A small network was shown many inputs. Here are its activations along a few directions, one row for each input.
Each table varies a few parts of the input and shows all the possible inputs, shuffled.
A made-up example of a description, with smaller parts first: one of 8 places around a ring, together with either a single point or one of 11 places along a line or (one of 3 separate values, together with one of 4 places along a line).
Shared parts are said once, and a part with two or three values counts as separate values.
In the rows, zero is written as 128.

Other details of the inputs shift rows strongly along three fixed directions, in all tables alike. That doesn't count.

A family of inputs:
r1: [152 123 146 186 136 143 130 134 187  72 120 149 174]
r2: [ 91 116 117  90 151 115 145 138 186 154 169 121 131]
r3: [137 149 155 116 123 154 163 150 112 108  92 146 134]
r4: [103 142 116 129  91 100  98 115  72 139 116  99  85]
r5: [109 137 101 120  93 104  97 125  70 142 112  91  88]
r6: [130 122 109  73 145 113 153 126 182 185 180 123 157]
r7: [138 125  90 111 113  97 103 116  52 135 126  94 126]
r8: [105 130 127 111 158 133 151 154 177 164 129 146 150]
r9: [155 139 138 174 125 129 107 119 200  43 156 115 162]
r10: [123 131 119 160 105 131 117 131  69 158 114 131 106]
r11: [147 131 142 100 113 136 181 142  91  96 134 121 151]
r12: [137 127 132 129 116 112  97 110  79 149  93 127  86]
r13: [132 137 152 130 123 173 169 123 102 110 123 150 117]
r14: [ 84 140  82  92 148  83  67 139 142 206 152  86 117]
r15: [110 124 139  94 169 132 148 140 179 165 121 133 140]
r16: [151  88  96 197 140  77  73 110 135  82 144  92 170]
r17: [146 143 173 126 123 155 169 130 110 114 114 140 115]
r18: [138  91 117 197 116  98  45 112 152  85 142  96 153]
r19: [149 144 158 127 119 158 171 150 107 116 114 142 123]
r20: [106 131 117 144 115 136 110 124  72 144  93 133 115]
r21: [150 146 166 112 120 139 159 126 117 105 106 159 108]
r22: [126 145 155  98 105 151 151 142 102  89 138 136 136]
r23: [143 145 133 119 112 151 164 148 109 105 115 174 119]
r24: [111 114 118 122 159 154 157 141 168 160 157 147 139]
r25: [115 113 116  76 150 112 161 137 175 193 177 117 162]
r26: [171  90 110 198 112  94  73 102 148 108 148  92 175]
r27: [133 173 140  96 106 148 154 140 117  84 132 121 121]
r28: [133 138 123 144 102 106 106 132  80 151 102 144  97]
r29: [113 168 118 116 101 105  81 129  70 138 120 102 102]
r30: [100 106  84 117 151 107  99 132 142 199 137 140 111]
r31: [137 116 102 195 115  91  49 105 159  93 137  84 136]
r32: [149 126 136 180 122 127 116 114 202  39 153 116 157]
r33: [161 117 133 181 131 138 133 129 186  69 139 170 155]
r34: [124 141 153  97 106 149 154 143 105  86 133 133 131]
r35: [ 95 119 116 110 165 148 150 141 172 156 134 150 149]
r36: [106 135 132 124  94 110  87 123  61 140 126 111 110]
r37: [120 125 130 123 152 138 160 154 172 169 151 143 139]
r38: [133 131 104 120 110  94 106 104  53 134 130 102 122]
r39: [144 133 150 117 130 176 166 129 104 108 116 138 116]
r40: [119 147 157 110 103 139 163 128 110  85 135 137 114]
r41: [169 109 160 180 147 154 134 114 184  71 134 130 152]
r42: [ 98 116 120 103 169 151 149 132 173 154 129 142 144]
r43: [144  95 109 209 131 134  85 115 145 113 135 124 144]
r44: [141 124 129 139 117 125 105 131  73 160  96 104  99]
r45: [123 116 141 106 169 144 154 133 174 163 143 127 128]
r46: [158  82 106 199 125  83  74 108 140 100 145  85 172]
r47: [127 179 154 102 106 141 147 133 116  86 135 132 122]
r48: [161 147 131  89 105 138 171 121  99  97 142 130 144]
r49: [124 126 132  99 156 118 151 147 181 162 138 155 127]
r50: [136 139 146 115 120 157 160 120 109 100 116 168 110]
r51: [ 88 140 113  79 153 114 143 136 191 162 167 111 128]
r52: [127 119 111 140 118 146 111 124  67 154 107 117 102]
r53: [ 97 125 117 111 160 140 153 150 173 164 133 151 150]
r54: [131 153 165 124 121 149 163 139 112 109  97 150 130]
r55: [111 136 118 149 110 128 111 132  74 148  92 135 117]
r56: [133  95 102 199 116  89  57 104 160  91 138  90 137]
r57: [142 139 154 110 125 155 158 115 112 100 111 161 106]
r58: [131 122 105 125 115 129 102 121  74 145  99 137  93]
r59: [120 141 150 120 127 169 162 122 106 101 101 153 128]
r60: [184 114 129 166 126 121 128  98 187  54 167 125 186]
r61: [103 116 128  95 173 148 147 128 175 155 125 135 139]
r62: [ 89 114 123  82 151 115 145 141 179 160 170 124 135]
r63: [139 150 160 140 112 155 173 143 106 118 123 154 122]
r64: [140 142 139 133 115 168 173 150 101 115 124 155 128]
r65: [143 148 168 134 117 152 172 139 108 117 118 146 119]
r66: [137 135 131 139 106 104 104 127  81 151  97 136  94]
r67: [147  98 103 192 129 117  77 113 153 105 128 142 136]
r68: [125 120  95 120 121  90 113 133  46 131 118  94 126]
r69: [124 120 135  86 167 127 147 129 180 159 135 147 118]
r70: [ 80 138  82  90 143  81  72 135 142 214 151  85 112]
r71: [115 127 127 133 123 134 103 109  75 144  84 117 105]
r72: [149 136 144 102 127 160 157 125 112  98 107 157 109]
r73: [ 84 137 112  77 150 114 150 136 189 165 166 113 124]
r74: [138 141 158 105 133 163 158 132 112 102  89 137 126]
r75: [119 143 161 108 103 139 160 131 106  86 137 140 121]
r76: [145  99 125 186 143 117  69 105 155 110 100 106 144]
r77: [ 71 107  80  99 144  76  91 126 148 212 152  87 104]
r78: [109 115  94 121 144  89  98 144 146 207 131 136 112]
r79: [124 133 137 136 118 118 101 120  79 150  79 115 107]
r80: [125 123 137  88 163 120 149 137 181 164 135 149 121]
r81: [152 136 114 123  85 101 104 103  64 155 129 106 120]
r82: [164 105 149 181 147 164 134 109 181  69 138 135 153]
Each input here is: one of 2 separate values, together with either one of 6 places around a ring or one of 11 places along a line or (one of 3 separate values, together with one of 8 places around a ring).
- The inputs of r12 and r69 match in every part but the choice among 2 separate values. If r4 is changed in the same way as r12 into r69, which row does it become? => r5
- The inputs of r81 and r6 match in every part but the choice among 2 separate values. If r57 is changed in the same way as r81 into r6, which row does it become? => r72
- Change only the choice among 3 separate values in r41. List by row number the other rows that result. => r12, r76
- Change only the place on the ring of 6 in r38. List by row number the other rows that result. => r16, r26, r46, r60, r81
- Change only the choice among 2 separate values in r14. List by row number the other rows that result. => r29
- Change only the place on the ring of 6 in r11. List by row number the other rows that result. => r6, r7, r25, r48, r68

A family of inputs:
r83: [135 115 130 138 149 119 134 123 203  88 168 120 170]
r84: [ 97 120  96 119 130  90  89 120  99 188 106 118 108]
r85: [111 118 133 107 166 114 131 114 184 171 142 138 131]
r86: [159 118 116 166 109 121  93 116 134  84 128 101 145]
r87: [124 144 151 112 130 148 193 146 119 122 138 160 137]
r88: [146 143 159  99 139 158 183 132 128 128 127 157 124]
r89: [154 150 138 130  86 139 136 128  67  62 113 118 122]
r90: [169 112 118 187 109 114  86 116 139  51 133 101 157]
r91: [101 125  93 137 128 110  90 132 100 186 120 117 104]
r92: [121 119 103 140 119  94  77 135 111 150 120 117 115]
r93: [108 119 110 121 135  94  89 108 104 177 114 119 101]
r94: [100 123 129 136 156 128 140 132 182 164 159 136 137]
r95: [128 117 117 124 150 119 132 129 198 107 168 119 158]
r96: [133 119 127 126 150 123 133 128 197 117 163 118 159]
r97: [117 132 121 141 117 114  85 130 124 144 126 120 115]
r98: [158 152 141 128  86 144 136 125  69  74 108 119 121]
r99: [121 152 159  87 125 146 179 131 126 108 141 135 138]
r100: [106 148 141 113 108 155 132 133  50 139  88 126  96]
r101: [124 118 115 132 123  98  80 121 112 152 125 117 102]
r102: [173 113 128 189 111 120  89 114 144  55 131 102 162]
r103: [107 102 101 138 136 111  93 132  92 170 103 109 124]
r104: [170 112 122 192 110 116  88 114 143  41 134 102 163]
r105: [162 149 155 143  87 143 135 121  74  58 107 118 133]
r106: [143 144 150 103 136 157 187 147 122 130 127 158 142]
r107: [131 152 158  92 124 147 172 149 135 115 127 159 128]
r108: [131 113 114 151 116  98  93 120 125 150 124 124 102]
r109: [111 128 130 129 145 126 123 136 196 117 159 142 141]
r110: [130 152 132  97 110 137 137 122  46 141  89 135  81]
r111: [137 117 132 131 149 121 133 126 200 112 163 119 164]
r112: [136 118 113 157 116 102  95 134 125 155 120 127 123]
r113: [160 115 110 173 110 116  88 117 134  66 132 102 148]
r114: [135 113 132 145 151 120 132 122 209  81 169 119 174]
r115: [109 120 107 126 130  98  92 119 108 183 103 119 116]
r116: [101 108 113 109 167 128 141 144 173 169 142 129 143]
r117: [ 82 116 101 130 136 115  83 128  95 182 112 105 103]
r118: [123 132 156  98 141 164 185 144 123 124 112 152 142]
r119: [124 153 141  82 120 145 181 135 129  99 145 136 130]
r120: [147 143 153 141  95 143 149 121  64 119 100 138  98]
r121: [107 122 120  90 173 119 133 122 172 202 140 133 116]
r122: [ 89 129 105 126 129 103  83 118 108 174 118 116 104]
r123: [137 120 125 128 147 127 135 126 200 108 162 120 160]
r124: [117 110 115 131 135 119  93 121 102 183 102 105  96]
r125: [121 129 118 154 115 113  95 129 129 147 129 124 114]
r126: [135 117 135 133 150 122 134 123 199 108 163 119 167]
r127: [106 151 136 110 104 157 134 139  55 144  88 128  90]
r128: [135 115 121 149 116 102  95 119 126 162 121 123 103]
r129: [107 126  96 107 137 104  98 129  85 219 105 114 103]
r130: [109 154 154 116 127 157 185 140 128 113 141 157 123]
r131: [122 156 149  98 132 168 173 136 138 119 116 159 121]
r132: [142 126 141  96 121 161 192 125 112 127 154 163 146]
r133: [163 116 117 171 112 120  88 118 135  79 128 101 148]
r134: [121 118 101 147 117  91  92 136 114 166 124 125 114]
r135: [111 110 126 130 159 115 145 124 184 165 158 138 127]
r136: [134 139 139 117 106 154 145 142  54 129  86 129 112]
r137: [127  92 105 121 150 127 147 120 170 148 182 146 162]
r138: [137 144 143 101 136 153 188 149 119 122 132 158 141]
r139: [164 112 114 181 111 114  86 116 136  60 133 100 154]
r140: [123 130 160  93 147 160 181 132 128 113 115 152 120]
r141: [163 149 147 135  87 144 136 125  72  66 108 118 127]
r142: [ 99 124 115 115 162 128 134 138 178 190 149 137 131]
r143: [143 151 154 110  97 135 129 127  64 123 102 136  92]
r144: [104 147 148 101 133 172 174 146 133 108 122 152 121]
r145: [161 116 111 174 108 118  90 117 135  63 132 102 149]
r146: [111 108 107 130 135 113  91 123 100 175 105 105  94]
r147: [173 107 126 205 112 122  83 110 151  23 132 103 173]
r148: [145 132 155 125 112 153 137 122  59 113  78 131 103]
r149: [134 113 117 167 124 112 105 129 110 157 123 121 135]
r150: [106 114 114  96 172 113 139 129 166 199 154 135 121]
r151: [100 120 104  94 170 114 138 137 168 194 143 135 133]
r152: [114 157 160  97 129 158 170 130 136 111 124 157 125]
r153: [114 159 152 104 117 149 176 144 136 112 140 161 115]
r154: [117 156 142  97 132 164 173 137 137 110 120 161 120]
- The inputs of r140 and r148 match in every part but one. If r139 is changed in the same way as r140 into r148, which row does it become? => r141
- Describe the family of inputs behind these rows. => one of 2 separate values, together with either a single point or one of 11 places along a line or (one of 3 separate values, together with one of 8 places around a ring)
- Change only the choice among 2 separate values in r126. List by row number the other rows that result. => r83
- A walk changes only the place on the ring of 8. It starts at r138 and steps to r151. List the rest of the walk in order. => r116, r103, r84, r92, r134, r87
- Change only the choice among 2 separate values in r114. List by row number the other rows that result. => r105
- Change only the choice among 3 separate values in r151. List by row number the other rows that result. => r110, r154
